[ 47 -16  63  41 -14 -10 -75] -> 41

[[ 50   3  -4 -49 -65  -4  -2]
 [-32 -18  -8  25  -9 -35 -60]
 [-48   1 -18 -19  -6 -14 -50]] -> -49

[ -8   0  11 -59  -1  -5   7] -> -59

[ -7  19 -10  33   0  -3  62] -> 33

[ 41 -81  -5  -3  -9 -10 -11] -> -3

[[  8 -20  61  70  30  50 -18]
 [ 22 -15 -31 -40 -23  -5  -4]
 [-27 -35  33  27  10 -17  -8]] -> 70
---
Q: [-0.543, 12.618, -3.921, -18.563, 5.949, 4.965, 2.285]
A: 4.965
Q: [0.103, -0.088, -0.021, -0.150, 0.120, 0.021]
A: 0.120
Q: [-0.417, 4.206, -12.317, 10.537, -9.044]
A: 10.537
Q: [-147.57, 178.27, 34.83, 98.48]
A: 34.83
Q: [-0.107, 0.017, 0.052, -0.072, -0.011, 0.172, 0.024]
A: 0.172
Q: [0.17, -0.01, -0.10, -0.09, 0.00, -0.12, 0.14]
A: -0.12
Q: [6.0, -4.4, -14.4, 16.2, 2.7]
A: 16.2
---
[-59  47 -13  -1 -27] Out: -59
[ 64  22 -17  62  24   7  52] Out: 64
[-38 -48 -69 -69 -63] Out: -38
[  4  47  61  61 -28] Out: 4
[-63  73   5 -24  18] Out: -63
[ -2  -6 -40 -33  71] Out: -2
---
[-22  -9  13  10 -67] ==> -9
[  7 -70  -3 -32 -83 -15   1] ==> -15
[ 10 -12  49  39 -83  69 -50] ==> 10
[  9  24 -38 -62  -1] ==> -1
[ 13  62 -40  -7 -58  83  -5] ==> -5
[ 27  12 -64  15   5  -7   6] ==> 6
[ 59 -15  29   1 -61  16 -38] ==> 1
---
Q: [ 50 -25  79 -52   2 -42]
A: -25

Q:
[[-29 -64  19 -11  -1]
 [ 27  26  32  23  76]
 [  3  32  36 -21  54]]
A: -21

Q:
[[-25  37  -8 -14  34 -13]
 [-50  79 -20 -18  73 -13]
 [-28  55 -22  15  57  26]]
A: -25

Q: [-33 -63  15  15 -28  46 -17]
A: -28

Q: [53 46 49 63 65]
A: 53

Q: [ 62 -42 -52  18]
A: 18

Q: [ 19 -58 -29  34 -15  17]
A: -15

Q: [-63 -78 -31 -83]
A: -63

Q: [-21  76  21 -10 -59]
A: -10

Q:
[[ 65   3 -15  -7 -31  -9]
 [-24 -16   3  21  22  -4]
 [-13 -13   8  16  34 -17]]
A: -17
---
[[  1  26 -15  -8   1   1   0]
 [  1  31 -19  -9   1   3   0]
 [-39 -36  11   5   9  18 -53]
 [ -5  -7   2   5  -4   4  -6]
 [ -1   6  -5  -1  -2   0   0]
 [-10 -15   5   8  -4   7 -12]
 [  1  78 -48  -9  -2  29  -5]] -> -10

[[-72  -2  76 -13 -71 -11 -31 -42  -3 -41 -62  -7 -20   4]
 [ 22  25 -46 -22  32  43 -18  39  42 -47 -34  -7  52  21]
 [-52 -11  59  -4 -32 -16 -32 -26  -4 -18 -29 -11 -11 -13]
 [ 33  27 -23  10 -14  22  51  -1   3  -4 -14   8 -37  16]
 [ 38 -12 -35  -7  20  -9  43   5  -2  52  69  19  -4  -4]
 [ -1  -2  -3  -4   0  -5 -35  -7  -1  16  61  -3  12 -16]
 [ 27  10 -58   4  18  12  -3  28   0 -17   4   2  19  -4]] -> -1

[[ 10  -4   4   0 -41 -47  -9]
 [ 29   3  32  69  -2  22  18]
 [ 29  15  20 -27  -5  37  45]
 [ 43  -7   9  11  23  16  18]
 [-37  35 -24  10   5  39 -10]
 [  1  43 -29   2   4  43 -55]] -> -37

[[  8   7  43  -8  54 -18  12   2 -24  16  35  12   7  14  -8  25]
 [ -1  17 -25 -27  -1 -26  20 -80 -39 -24  14 -23   6 -30   5  16]
 [  5 -18 -30 -10   0 -18  41 -23  -6  -3   5  13   9  -9  -7  -4]
 [ 15  -1 -46   7 -21 -81 -11  51  11 -33  44   6  -3 -22 -23  11]
 [ -9  32  38  -8  21 -18   2   2  10   6  20 -13  -5   6  18  14]
 [  4   3  12   2  16 -58   1  -8   6   0  24  14 -18  19   2  13]
 [ -8  14   9  -4  -1 -41   4  -6  18  -4  31  18   1  20  26  10]] -> 4

[[  1  17  -8  11  15  15  13  -2]
 [-27 -12 -57 -39   5   4  -7 -39]
 [ 24  25  40  44   6   6  19  30]
 [-28  -1 -60 -32  16  17   0 -40]
 [  3  17  -5  14  14  14  13   1]
 [ 29  31  62  58   5   6  24  39]
 [-11  -1  12  -1  -7  -2   2 -11]
 [ -6  11 -24  -1  15  15   9 -12]] -> -11

[[-60   8 -18  -8  30  14 -21   6  10 -26]
 [ 30 -21   9  55 -26 -30 -37   8   8  -4]
 [  1  11   0 -27  53  38  20  18 -18  -7]
 [ 22 -18  20  21 -33 -18  -9 -21  15   8]
 [  5  14  -6 -23  51  48  31  27  -9  -2]
 [ 27 -26  19   4 -31 -10  -4 -20   2  18]
 [ 41  33  -9 -10  54  30  18  39 -13  -3]
 [ 29 -20  23  -4 -23 -11   9 -24   9  15]
 [  6  34   8 -14  48  32  22  19 -16 -18]
 [ 44 -22  14 -12 -24 -14   4 -26  11  23]
 [ 11  29  -1 -13  43  39  12  26 -16 -17]
 [ 21 -26  29  -9   1 -17   5 -39  25  32]] -> 11
---
[[-22 -11  22 -74  40   0]
 [  2  55  38  27  -9 -28]
 [-20  15  -9 -43  34  45]] => 15

[[ 17 -33 -51   2]
 [ 44  53  25  62]
 [ 36  32 -16  47]] => 32

[[ 48 -67  24  -1  11 -27  37]
 [ 15 -25  11  -7 -38  -9  29]
 [-10  10  12  26 -25  12  -2]] => 10

[[ -3 -51  44 -16  -4 -42   4]
 [-23  30  12  19  46  34 -70]
 [ 36  42  21  19  45  33 -53]] => 42

[[ 53  20  33 -59]
 [-47  -5 -71  30]
 [ 16 -11  -7 -39]] => -11

[[ 83   1 -35   0   6]
 [-20 -28  35 -28 -22]
 [-42 -34  49 -29 -29]] => -34

[[ -2   9 -53  -2]
 [-18  16 -80  21]
 [-11 -11 -44   2]] => -11
